Each row below holds a small network's activations on one input, seen along a few directions.
In each table, some parts of the input vary, and every possible input appears once, in random order.
A made-up example of a description, with smaller parts first: line(6) and (point or ring(11) or (values(3) and ring(8))).
Shared parts are said once, and a part with two or three values counts as separate values.

Other details of the inputs shift rows strongly along three fixed directions, in all tables alike. That doesn't count.

A family of inputs:
r1: [ -9  16 -18  14  37 -56  -5  13 -29  10   3  -8  31  -1]
r2: [ -7  17  32 -13  -9   8   8 -18  34   5  17 -10  11  -3]
r3: [ -6  -9 -20  24   0  23 -13   9 -27  -7   9 -32 -12  -8]
r4: [ -7  18  25  -3  -9   8   2 -12  24  17  20  -4  19  -9]
r5: [  1   4  15  -3  -8   4   8 -11  14  14   2  -2  -8   3]
r6: [-17  16 -19  18  37 -24 -11  -2 -38 -20  11 -28  42  -7]
r7: [-6  0 42 -3 -3 -8 21 -5 40  4 -1 14 13  0]
r8: [ 17 -27 -31  -5 -19  11  -4  21 -15   2 -19  -1 -45   8]
r9: [ -1 -10   2 -33 -17 -16  18  -5  35  27 -31  52 -20  14]
r10: [ -5  17  20 -10   2   9   4 -23  24  -4   6   2  15  -6]
r11: [-17   1   1  18  33 -60   2  14  -6  -9   5  -1  40   2]
r12: [ -7   4 -14  11   9  37 -16   1 -15 -24   4 -18  -3  -6]
r13: [ 16 -15  -3 -39 -12 -24  14  -8  30  17 -29  51 -17  18]
r14: [ 18 -29 -16  -6 -22   5  -1   6 -15  15 -15  13 -39  18]
r15: [ 27 -20 -17 -11 -20   1  -4  17 -12  15 -18  12 -38   6]
r16: [  7  -5  -5   4  -7  38 -13  -3 -16 -24  16 -24  -3  -6]
r17: [  4 -23  -5  22 -16  14   2  20  -3 -14 -14   9 -24   4]
r18: [  3  12  -1  17   5  37 -13  -6 -17 -30  22 -37  -1 -10]
r19: [-10  15  30  -5  -7  10  14 -20  24  11  10   4  12  -1]
r20: [ -6 -10 -10  13 -10  28  -2   1 -13  -1   0  -4 -18  -2]
r21: [-14  10  26 -10  -9   3  12 -21  25  12  14  10  25   2]
r22: [  6  -1  -8  10  -4  27  -5  -4 -30 -15  -7  -8 -20  -4]
r23: [-12  24  31 -10  -6  10   6 -19  25   7  10   7  31 -13]
r24: [ -8   6  23 -18 -12   5   6 -15  32   9  18  -3  19   0]
r25: [ -8   3  -8  26  42 -68  -7  28 -23  -7  -1  -7  30  -5]
r26: [  6   9   1  16  -2  51 -20  -4 -23 -26  13 -24   3 -21]
r27: [ 33 -22 -26 -10 -12   8  -7  19 -21   2 -21  17 -45   8]
r28: [  3  -2 -49 -16  40 -81   4  27  -6  14 -24  19  -1  19]
Each input here is: values(4) and (point or ring(6)).
The inputs of r18 and r16 match in every part but the values(4) part. If r19 is changed in the same way as r18 into r16, which row does it become?
Answer: r21

A family of inputs:
r29: [ 17 -31 -27  23  -6   2  -3  24 -55  -2 -29  14 -47  16]
r30: [ 18 -43   4  -2 -47  57   6  10  -1 -10 -37  36 -66  15]
r31: [-16  10 -16  52  29   0 -22  17 -69 -24  17 -39  30 -14]
r32: [ 21 -20  -5 -12 -38  64   1 -14 -13   7 -19  14 -52   5]
r33: [ -1   4  -8  10  -6  66 -14 -13 -15 -27  23 -34  -3  -7]
r34: [ -2   5 -21 -27  18 -55  12  -8  12  18  -9  15  10  13]
r35: [ -6 -13  47 -34 -31 -16  31 -20  75  29 -10  55  -3  17]
r36: [  1  14  -7  14  -8  65 -23  -4 -14 -28  18 -30  -5 -20]
r37: [ 12 -15  -1  -6  -1 -66  19  14  19  31 -20  26 -14  21]
r38: [-17  35  16   0  12  26  -4 -18  25 -12  24 -23  29 -12]
r39: [ -9  26   7 -16  17 -22   3 -15  23   7   6  -1  16  -5]
r40: [-14  10  29  16 -13  36   1   0  27 -16  10  -8  20 -20]
r41: [-10  20  12 -10  -6  36  -9 -10  21 -11  36 -24  19 -13]
r42: [-15  -5  -2 -16  23 -83  12  11  33  18 -16  34  32  13]
r43: [ 23 -22 -16 -13 -41  69  -5  -7  -4  -6 -20  23 -53   3]
r44: [-15  29  15 -17   6 -11  -3 -14  16  12  29 -24  38 -11]
r45: [ 36 -51 -39  13 -18  14  -2  43 -40  -7 -52  25 -83  16]
r46: [ -6 -13 -45  16  36 -73  -5  36 -39 -10 -33  14   7  11]
r47: [  9 -13   5  24 -17  12  -6  11 -12   3   9 -14  -9  -4]
r48: [-14  18  14  30  16 -10  -5   8 -13   0  19 -17  32 -18]
r49: [-12  15   6  -6  -6  45  -8 -19  15 -15  31 -18  22 -13]
r50: [ 15  -7  -6 -13 -25  50  -7   2   0  -5   4 -10 -33   6]
r51: [-33  21  34  19  11   7   6 -16  13 -19  24 -14  40 -13]
r52: [ 25  -7 -30  12  45 -81   0  34 -61 -20 -22   8  14   5]
r53: [-11  28   1 -17  29 -50   5 -10  14  22   0   0  26  -2]
r54: [ -3  -4 -31  35  43 -49  -6  31 -50 -18  -8 -21  -3  -4]
r55: [ 31 -46   5   3 -48  42   5  13   0   0 -18  14 -72  10]
r56: [-18   6  23   3  10 -26   6   4  43   3  19  -6  41 -10]
r57: [-15  20  -2   0  11  11  -8 -17 -13   2  28 -29  36 -15]
r58: [  3   3  24 -50 -23  -8  23 -28  52  48 -16  55   1   7]
r59: [ -8  13 -29  13  28 -11 -11  -3 -40  -9  14 -42  22  -4]
r60: [-15   4  47  -1  -8  16  12  -9  55   2  20  -7  26  -7]
r61: [ -2 -21 -41  15  44 -74  -6  32 -34  -7 -21   2   4  17]
r62: [ -5  20  35 -30 -28  22  12 -27  46  17  16  -7   9   0]
r63: [  3   1  -7 -29  -2 -13  15 -14  30  15 -19  35  -9  13]
r64: [-18  36  22  -2  13  17 -11 -20   6   4  31 -27  40 -25]
r65: [ -1 -10  31 -40 -16 -68  38  -9  67  53 -26  69   1  30]
r66: [ -9  14  10   3  -6  51  -3 -28   1 -16  16 -19   5 -13]
r67: [ 21 -14 -36  -1  -6  11 -14  14 -40 -10  -8 -22 -43   9]
r68: [ 18 -32  -7  -8 -25 -22   8  14  -3  28 -28  43 -31  22]
r69: [ -3   3  21  38 -12  56  -6   2 -20 -19  19 -29 -11 -15]
r70: [ 25  12 -31  13  46 -35 -31   4 -58 -25  -3 -20  19  -5]
What do these inputs look like to the network?
Answer: values(2) and (point or (values(4) and line(5)))
The inputs of r40 and r36 match in every part but the values(2) part. If r46 is changed in the same way as r40 into r36, which row does it become?
Answer: r43
The inputs of r34 and r35 match in every part but the values(2) part. If r64 is changed in the same way as r34 into r35, which row does it become?
Answer: r48
Which other rows does r69 become when the values(2) part takes its other values? List them by row number.
Answer: r53
Which other rows does r33 become when the values(2) part takes its other values? List them by row number.
Answer: r61
Which other rows does r54 become when the values(4) part takes its other values? List them by row number.
Answer: r35, r51, r55

A family of inputs:
r71: [  5 -17 -14  -5  12   3   0   1  -6 -29 -23  19 -14  12]
r72: [  0   1  48   0 -29  45  15 -20  42   9   5  24  16 -16]
r73: [-32  44  15  -6   8  -3   6 -38  27   0  28 -23  48 -17]
r74: [ 12 -21 -11   8 -14  -7  -5  17  -8  -8 -10   7  -7  15]
r75: [  2   8  -1  -6  -1  13   2 -13  -1 -13  20 -13  12   2]
r76: [  2   0 -33  -6   3 -15 -15  -2 -24   5 -18  -8 -15   0]
r77: [ 11 -12  -6   5  -4 -16   5  21 -21   0 -26  21  -8  -4]
r78: [  7  -2 -21   4  12  21 -18  18 -40 -11   5 -26 -11  -6]
r79: [  6  -9   9  13 -11  17  -5   0  -8 -12  10 -17  -7   9]
r80: [ -6 -10 -10  25  -2  14  -3   6 -36 -10 -12  -7   3 -11]
r81: [  6 -22  15   2 -19  16   7  -2  19  -6   5 -14 -19   6]
r82: [  0 -28 -21  22   1   8 -11  24 -24 -26   8 -28  -8  -3]
r83: [-18  35  -6  -7  41 -45   5   5   0   4  22 -15  47  -4]
r84: [-16  -4  32  -6 -32  30   6 -17  26  12   8  27   3  -5]
r85: [ -2  -9  -7  25   4  13   0   2 -44  -6  -5 -15 -12  -4]
r86: [ 19 -14   1   6   5 -19   9   2 -11  16 -23  22 -18   4]
r87: [ 12   5 -18 -29   7 -54  10  -9  13  11  -9  20   3  12]
r88: [  4 -14  15 -14 -15 -18   7   0  18   8  -3  36   4  11]
r89: [ 10  -7 -26   1   5  12  -8   8 -32 -12   8 -15  -6   6]
r90: [  1   9  21  19  -6  21  -2  -7  11   0  12 -12   0   1]
r91: [-18   1   4   0  -1  41   2 -12  11 -26 -12  11  -8   1]
r92: [-29  28  -4 -13  28 -34  10 -10  13  17  18  -4  46   3]
r93: [ 18 -23   9 -13  -7 -30  16  -1   0  14 -26  27 -13  14]
r94: [  9  -9 -17  19   1 -11  -7  19 -10   2 -10  11  -7   6]
r95: [ -8  -5  30   3 -34  49   4   9  37 -13  16  -8 -11 -15]
r96: [-11  42   2 -18  26 -50   9 -12  21   5  13  -4  39 -10]
r97: [  5 -14  22   8 -24  35   3  -7  -2 -16   1   3  10  -8]
r98: [  0 -11 -34 -10   8 -11  -5   9 -25  15 -15   2 -13  11]
r99: [  4  -1  13  13 -26  35  -9  16   2 -12   2  -4  -8  -5]
r100: [ -7  34  -6 -20  31 -70  12 -19  35  22   3  14  38  -2]
r101: [ -8   4  49  -7 -32  41  17  -8  52   2  15  -9 -14  -6]
r102: [ 17   2 -24 -19   2 -20  10  14 -10   9 -14  16 -24  11]
r103: [-23  41   3   5  43 -20 -19  -4  -9 -10  31 -48  58 -22]
r104: [ 16 -15  11 -15  -5 -36  14  -2  19  34 -20  47 -25  16]
r105: [ 19 -10 -15 -21 -10  -9  -6 -10  -2   3 -14   7 -18   6]
r106: [  8 -11 -22   0  22 -14   0   9  -1 -13 -30  28 -19   9]
r107: [ -3  -6   6 -15 -13 -33  15  -2  24  31 -21  30 -16  24]
r108: [-15  12  -2  -6   0  20 -13 -14  -2   4   7 -21  13  -6]
r109: [ -8 -15 -16  21   0   6   0  10 -19  -5  -1 -29 -25   3]
r110: [ -9  -4  22   9 -20  36   1 -15  -9   5   8  -2 -15  -2]
r111: [ 13  -3 -35  12  17  10 -11  11 -36  -5   4 -15  -8   1]
r112: [ 12  -6   5   4  -3 -10   0  13 -23   3  -9   9 -27   5]
r113: [ 12 -10 -26  -1  10   8 -24   7 -35 -10  -1 -23  -8   1]
r114: [  4 -12  -4  23   4  11  -4  10  -5  -5   5 -24 -19  -1]
r115: [ -3  24  10  -7  -2  25 -16 -12   3 -10  16 -25  10 -21]
r116: [  8 -11  27   0 -23  27   1 -11   1  -5   9   2 -10   6]
r117: [-16  42   2   8  32 -15   2 -17  11  -3  36 -23  52 -12]
r118: [  6   5  20  13 -15  30   0   8  -4  -5   4 -14 -16   3]
r119: [ -3 -14  11  13 -19  33  -2   6  27  -5  10  -3 -11 -11]
r120: [  2  10 -13   7  24   6 -23  -1 -15  -3  11 -28  17 -13]
r121: [ 16  -9   8 -13  -2 -39  18  10  -2  20 -31  31 -20   8]
r122: [-13 -19  12 -26 -23 -24  27   2  59  33 -17  43 -11  11]
r123: [-21  24  -5   0  43 -28 -11  -5  -8 -10  31 -40  61 -10]
r124: [ 12  -8 -30  12  18  16 -19  12 -38  -3   3 -23  -7  -3]
r125: [ -2   2  34 -13 -26   3   9   2  31  11   1  34   3  -3]
r126: [ 11   7 -15 -25  12 -46   2  -7  19  25 -15  24  -1   1]
r127: [ 11 -14 -16  20   6 -13 -11  17 -25  -2  -7  16  -9   1]
r128: [ -9  11 -26 -11  14 -26   9  -4 -10  11   0   4   6  10]
r129: [-21   7  40   2 -41  55   4 -17  41   3  14   7  12  -4]
r130: [ -2   3 -11  10  20  18  -7  10 -17 -39 -17  -1 -11  -5]
What do these inputs look like to the network?
Answer: values(4) and (point or ring(6) or (values(2) and line(4)))
The inputs of r121 and r85 match in every part but the values(4) part. If r99 is changed in the same way as r121 into r85, which row does it become?
Answer: r129
The inputs of r98 and r124 match in every part but the values(4) part. If r109 is changed in the same way as r98 into r124, which row does it become?
Answer: r114
Which other rows does r120 become when the values(4) part takes its other values? List them by row number.
Answer: r103, r108, r113
Which other rows does r104 become when the values(4) part takes its other values? List them by row number.
Answer: r110, r112, r116
Which other rows does r80 become when the values(2) part takes its other values? List them by row number.
Answer: r85
Which other rows does r93 become when the line(4) part takes its other values? List them by row number.
Answer: r79, r81, r116
